Each row below holds a small network's activations on one record, seen along a few directions.
Each row is followed by the record's values for the fields KUB, TUKA, NIMIM, GIFEV.
A field that a record lacks is left out.
Other fields move the rows too, some of them a lot.
In the rows, zero is written as 500.
Strong random noise was added to every row along 17 fixed directions; ignore it. To show where, here is one row again and again, with new noise each time:
[561 383 655 464 449 579 664 536 419 495 701 734 392 680 699 664 597 564
 625 546 717 484 311 574 443 197 452 719 793 549 600 511 484 531]
[493 455 452 295 447 591 652 456 717 523 347 298 512 382 687 456 519 681
 640 434 607 533 426 413 443 603 529 482 441 578 553 574 511 382]
[465 375 570 663 312 575 618 432 664 630 349 444 607 496 404 516 555 530
 572 454 706 530 420 454 709 408 519 500 592 508 523 643 621 532]
[736 557 265 568 650 442 489 372 275 386 353 492 492 576 585 420 353 318
 541 605 562 375 572 461 514 648 628 552 297 517 448 513 460 211]
[429 605 586 505 426 521 463 629 576 427 644 471 892 367 384 519 543 466
 439 452 451 636 514 390 591 411 517 366 715 572 349 598 473 735]
[395 516 557 246 383 402 633 410 508 654 206 464 542 528 632 419 277 498
 705 479 735 555 503 553 449 522 612 678 318 495 563 631 390 285]
[445 498 432 620 623 490 432 478 527 398 695 567 580 549 548 593 301 454
 475 509 457 389 425 365 393 440 335 473 404 418 411 383 497 367]
[809 602 407 599 600 448 565 532 188 297 524 506 586 599 513 510 474 329
 357 519 593 490 514 397 435 417 378 431 580 515 304 420 457 445]
[639 441 639 463 481 484 626 555 401 463 568 457 551 477 650 485 471 461
 404 586 691 419 359 493 429 509 223 492 483 456 554 498 539 326]
[548 394 678 424 514 609 633 667 539 497 467 503 386 641 496 435 661 612
 437 438 591 643 558 542 460 370 358 469 449 391 289 508 412 526]
[903 684 509 595 591 447 593 621 135 476 558 429 551 594 499 361 492 265
 234 599 733 484 270 460 371 583 360 391 406 521 569 387 457 382]
[583 261 590 702 330 431 477 442 640 546 568 267 528 218 509 571 618 618
 309 495 548 352 507 415 689 717 312 411 463 293 484 463 835 506]
[498 439 453 402 448 453 439 316 497 520 349 451 500 409 541 464 508 508
 640 570 516 485 677 569 628 721 777 576 399 495 514 638 578 436]
[318 527 517 506 439 558 498 418 519 337 500 444 655 486 504 487 279 437
 467 609 530 475 471 535 456 461 300 465 381 590 434 493 687 471]
[589 479 561 603 719 641 542 631 569 582 587 619 456 582 556 670 680 513
 643 480 512 608 464 371 662 380 502 290 676 515 657 489 502 406]
[434 727 605 315 613 415 409 537 493 615 501 571 580 497 569 507 537 352
 444 603 346 525 583 423 460 569 663 615 658 660 790 518 275 495]
[483 488 440 581 614 536 508 583 480 424 414 608 361 688 623 587 593 516
 528 490 398 495 595 428 550 247 574 681 652 599 358 426 303 516]
[427 280 529 352 515 554 550 574 788 474 464 527 380 429 599 497 504 745
 570 372 397 497 762 529 551 497 376 586 395 239 294 568 472 409]
[522 570 405 602 454 498 531 533 433 447 571 509 733 616 340 452 343 490
 528 323 695 608 255 387 344 320 486 379 466 423 168 480 319 588]

[532 527 561 600 387 530 533 515 497 557 483 505 665 459 336 467 516 437
 469 541 579 545 501 603 646 455 506 440 561 549 560 648 632 621] => KUB: fupu / TUKA: sefam / GIFEV: bul
[329 374 584 648 573 538 425 549 497 508 535 479 529 507 611 508 429 522
 624 627 550 427 329 545 578 443 416 404 254 506 457 500 549 306] => KUB: tobuz / TUKA: pasaf / NIMIM: zipa / GIFEV: bul
[453 503 459 446 603 582 565 438 566 444 540 650 302 659 576 527 416 466
 512 539 429 459 654 559 473 440 451 658 456 464 577 468 655 397] => KUB: tobuz / TUKA: duron / GIFEV: bul
[396 493 541 485 552 629 523 706 581 558 500 312 335 448 782 528 660 687
 609 526 521 589 220 449 547 533 602 388 421 725 656 327 540 492] => KUB: tobuz / TUKA: pasaf / NIMIM: zipa / GIFEV: bul
[538 606 309 346 524 454 551 430 718 523 644 385 596 270 580 562 390 632
 524 297 442 429 394 253 337 638 411 392 614 419 625 435 557 453] => KUB: tobuz / TUKA: duron / GIFEV: bul
[650 502 346 394 454 461 506 503 449 497 590 499 462 317 578 537 448 665
 608 409 563 537 427 627 482 595 578 500 556 406 547 490 609 578] => KUB: tobuz / TUKA: sefam / GIFEV: bul
[518 485 502 459 551 562 547 361 524 430 780 485 514 658 542 562 517 521
 518 489 602 511 326 362 173 480 563 492 402 512 406 423 532 476] => KUB: tobuz / TUKA: pasaf / NIMIM: vogu / GIFEV: bul
[618 406 374 454 496 482 641 466 503 373 378 504 393 603 625 436 412 547
 529 444 559 390 563 458 400 428 423 688 431 450 289 518 358 332] => KUB: tobuz / TUKA: foriz / GIFEV: bul
[552 427 520 485 393 426 572 578 368 466 660 494 497 442 716 557 403 560
 590 522 646 520 557 612 557 457 654 697 309 449 340 505 658 482] => KUB: fupu / TUKA: pasaf / NIMIM: zipa / GIFEV: bul
[376 592 394 386 492 617 499 601 492 412 589 782 419 621 491 480 367 516
 750 481 457 599 570 735 513 328 669 621 497 622 504 549 488 640] => KUB: fupu / TUKA: pasaf / NIMIM: zipa / GIFEV: bosel
[607 615 272 361 667 540 490 394 300 302 458 637 377 589 589 545 359 466
 624 520 447 524 524 612 332 441 481 505 594 539 537 436 458 419] => KUB: tobuz / TUKA: pasaf / NIMIM: vogu / GIFEV: bosel
[430 586 568 211 725 478 434 644 488 427 712 456 507 474 762 568 472 563
 515 537 341 606 558 453 309 575 550 463 336 497 469 366 425 391] => KUB: tobuz / TUKA: sefam / GIFEV: bosel
[598 533 300 613 660 617 494 606 510 342 542 654 442 635 516 527 463 488
 556 479 374 509 600 502 525 321 572 600 518 530 367 469 397 500] => KUB: tobuz / TUKA: pasaf / NIMIM: zipa / GIFEV: bosel
[441 516 399 665 469 532 499 342 352 319 597 557 655 648 363 534 347 423
 498 489 591 453 312 464 355 278 364 412 577 559 247 453 542 571] => KUB: tobuz / TUKA: sefam / GIFEV: bul
[367 267 799 495 332 565 566 502 652 583 292 438 518 516 443 316 621 467
 354 614 602 433 453 589 604 532 275 619 532 416 546 701 412 397] => KUB: tobuz / TUKA: pasaf / NIMIM: vogu / GIFEV: bul
[536 598 354 430 531 479 362 420 432 416 683 611 379 540 382 464 471 533
 385 495 338 523 648 663 344 565 665 653 445 429 410 417 562 745] => KUB: tobuz / TUKA: sefam / GIFEV: bul
[613 560 496 548 442 381 557 305 279 512 287 411 412 732 495 488 600 336
 427 552 611 552 682 396 454 512 801 676 412 627 337 456 494 518] => KUB: tobuz / TUKA: pasaf / NIMIM: zipa / GIFEV: bul
[349 691 517 288 505 511 560 516 609 611 419 626 540 554 306 420 284 472
 536 347 446 683 661 604 446 408 434 447 454 421 547 531 532 559] => KUB: tobuz / TUKA: sefam / GIFEV: bosel
[563 436 612 430 423 393 593 695 397 408 476 272 680 256 757 511 590 545
 450 540 563 460 530 425 645 548 400 445 469 604 356 523 574 430] => KUB: tobuz / TUKA: sefam / GIFEV: bosel
[366 345 556 414 354 359 283 357 261 473 550 618 698 372 505 496 499 547
 736 583 622 420 211 692 501 546 679 555 727 460 439 697 193 588] => KUB: tobuz / TUKA: sefam / GIFEV: bosel
[522 527 640 440 647 475 314 361 493 737 632 539 400 548 385 443 747 458
 417 585 427 484 405 468 371 777 721 415 502 396 781 516 343 503] => KUB: tobuz / TUKA: pasaf / NIMIM: vogu / GIFEV: bul
[490 576 452 330 345 357 454 389 449 471 360 509 678 377 423 318 270 385
 498 530 520 412 555 589 455 686 552 645 487 462 543 682 326 458] => KUB: fupu / TUKA: pasaf / NIMIM: zipa / GIFEV: bul
[347 416 360 711 514 708 494 406 607 371 463 554 514 639 325 581 361 558
 670 449 544 625 480 521 552 313 464 356 412 517 311 482 673 563] => KUB: tobuz / TUKA: foriz / GIFEV: bosel
[743 583 463 367 525 677 646 442 650 465 483 481 628 485 343 423 531 421
 476 484 529 644 752 465 487 662 530 396 502 520 590 694 636 482] => KUB: fupu / TUKA: foriz / GIFEV: bosel
[551 606 573 425 504 497 405 394 544 616 805 625 363 647 207 547 664 559
 342 352 443 646 447 462 166 511 605 488 696 370 565 383 413 858] => KUB: tobuz / TUKA: pasaf / NIMIM: zipa / GIFEV: bul
[509 580 607 413 512 475 404 586 452 466 523 639 620 471 409 357 523 366
 398 627 369 457 646 621 551 547 524 612 584 518 553 659 293 561] => KUB: tobuz / TUKA: pasaf / NIMIM: zipa / GIFEV: bul
[645 383 729 567 352 428 601 685 501 885 553 474 279 405 468 553 670 654
 467 389 723 631 480 675 697 577 547 474 386 221 692 448 783 600] => KUB: fupu / TUKA: duron / GIFEV: bul
[542 726 425 491 444 357 463 606 442 607 303 424 639 389 453 409 401 391
 461 447 478 572 512 461 594 578 661 506 526 569 613 516 337 544] => KUB: fupu / TUKA: pasaf / NIMIM: zipa / GIFEV: bul
[287 355 575 472 456 482 339 492 574 557 245 522 325 472 421 358 576 597
 465 591 310 422 675 769 609 551 474 609 402 434 445 614 345 538] => KUB: fupu / TUKA: sefam / GIFEV: bul
[614 620 377 416 586 447 471 423 289 463 283 558 414 593 362 366 561 402
 465 441 440 520 572 530 428 491 529 421 612 516 414 504 289 519] => KUB: tobuz / TUKA: pasaf / NIMIM: vogu / GIFEV: bosel
[477 514 709 635 585 455 364 596 363 500 713 514 648 478 384 603 603 400
 386 590 437 568 637 487 614 493 464 252 434 423 373 458 659 567] => KUB: tobuz / TUKA: duron / GIFEV: bul
[548 479 479 318 562 553 452 618 341 283 472 446 259 513 739 362 770 589
 390 608 338 419 453 597 387 561 523 619 624 681 409 400 254 577] => KUB: tobuz / TUKA: pasaf / NIMIM: vogu / GIFEV: bosel
[421 516 562 411 540 395 372 381 460 412 427 461 534 481 441 429 451 355
 329 592 297 446 891 468 499 718 514 536 322 409 354 542 536 415] => KUB: fupu / TUKA: pasaf / NIMIM: vogu / GIFEV: bul
[520 649 417 358 503 579 447 696 340 410 490 570 340 556 407 186 452 477
 412 558 443 541 453 821 438 598 525 552 316 508 464 465 391 626] => KUB: tobuz / TUKA: pasaf / NIMIM: vogu / GIFEV: bosel
[363 463 553 433 457 552 404 621 661 561 804 644 441 562 454 409 544 624
 480 456 411 513 330 613 349 468 647 704 461 399 469 486 307 697] => KUB: tobuz / TUKA: pasaf / NIMIM: zipa / GIFEV: bosel

Here are new rows. What are their fields?
[396 389 473 694 402 426 352 213 438 561 635 687 410 581 271 697 469 549
 622 424 538 456 467 547 466 383 540 451 634 363 445 440 637 693] => KUB: tobuz / TUKA: pasaf / NIMIM: zipa / GIFEV: bul
[412 611 532 476 418 457 359 598 529 535 739 478 678 383 386 421 538 521
 417 453 437 532 291 460 373 582 589 400 561 540 484 481 338 765] => KUB: fupu / TUKA: pasaf / NIMIM: zipa / GIFEV: bul
[368 626 662 318 437 442 544 752 481 530 490 508 603 490 568 395 452 486
 437 507 450 569 524 562 408 373 450 606 457 615 439 511 273 590] => KUB: fupu / TUKA: pasaf / NIMIM: zipa / GIFEV: bosel
[390 588 501 615 261 623 692 679 829 633 393 542 759 493 191 269 284 425
 448 325 599 598 508 518 713 344 415 537 395 460 450 686 596 616] => KUB: tobuz / TUKA: pasaf / NIMIM: zipa / GIFEV: bosel
[499 604 506 332 462 450 506 511 518 604 517 615 566 421 397 460 380 513
 533 380 516 578 483 601 464 487 476 477 608 334 621 569 480 538] => KUB: tobuz / TUKA: pasaf / NIMIM: vogu / GIFEV: bul
[386 458 622 321 362 562 656 607 673 526 610 531 598 428 673 448 347 618
 584 540 589 488 468 662 508 415 478 758 401 531 568 639 624 469] => KUB: tobuz / TUKA: sefam / GIFEV: bul
[541 482 337 604 548 595 503 347 651 306 606 405 438 406 597 704 605 578
 419 525 304 380 622 329 492 522 417 467 691 659 529 388 779 600] => KUB: fupu / TUKA: sefam / GIFEV: bul
[621 680 251 512 655 575 362 338 473 490 517 445 469 531 218 287 486 448
 402 432 464 481 201 438 236 767 513 193 459 441 618 430 337 519] => KUB: tobuz / TUKA: pasaf / NIMIM: vogu / GIFEV: bul
[494 502 427 441 461 626 623 550 670 501 500 435 364 587 519 303 527 594
 400 461 475 463 490 545 390 479 530 679 282 520 401 464 539 540] => KUB: tobuz / TUKA: pasaf / NIMIM: vogu / GIFEV: bosel
[596 493 555 523 500 448 624 671 507 635 320 570 375 522 561 432 428 452
 496 487 556 495 620 593 673 460 412 608 400 396 625 537 486 335] => KUB: fupu / TUKA: pasaf / NIMIM: zipa / GIFEV: bul
[425 756 676 479 532 339 436 361 295 534 579 430 516 592 493 708 468 250
 295 666 429 590 729 415 387 526 605 536 458 691 650 299 792 608] => KUB: fupu / TUKA: duron / GIFEV: bul
[452 526 534 386 523 394 487 543 557 574 540 414 671 378 483 588 418 600
 621 290 546 669 476 322 419 534 481 209 438 323 377 454 413 470] => KUB: tobuz / TUKA: pasaf / NIMIM: zipa / GIFEV: bosel
[494 320 577 333 446 428 459 293 384 456 413 441 475 538 709 587 686 575
 725 592 601 470 474 444 382 580 808 650 615 615 417 621 237 416] => KUB: fupu / TUKA: pasaf / NIMIM: zipa / GIFEV: bul
[503 561 481 559 636 528 425 676 499 453 747 567 565 411 680 497 441 418
 521 629 407 420 390 517 626 599 576 546 428 552 662 465 574 378] => KUB: tobuz / TUKA: pasaf / NIMIM: vogu / GIFEV: bul
[405 517 548 492 558 440 384 547 510 494 542 525 589 470 493 478 575 438
 446 543 324 481 595 472 570 510 638 590 552 491 416 531 372 543] => KUB: tobuz / TUKA: pasaf / NIMIM: vogu / GIFEV: bosel
[407 470 650 481 463 483 595 516 479 649 280 562 425 582 582 617 548 480
 619 535 598 567 499 550 609 332 471 565 663 600 684 546 449 447] => KUB: fupu / TUKA: sefam / GIFEV: bosel
[586 613 527 299 500 498 516 569 391 513 670 589 413 533 491 363 446 458
 486 520 559 597 463 666 386 658 605 523 344 440 600 462 545 555] => KUB: tobuz / TUKA: pasaf / NIMIM: zipa / GIFEV: bosel
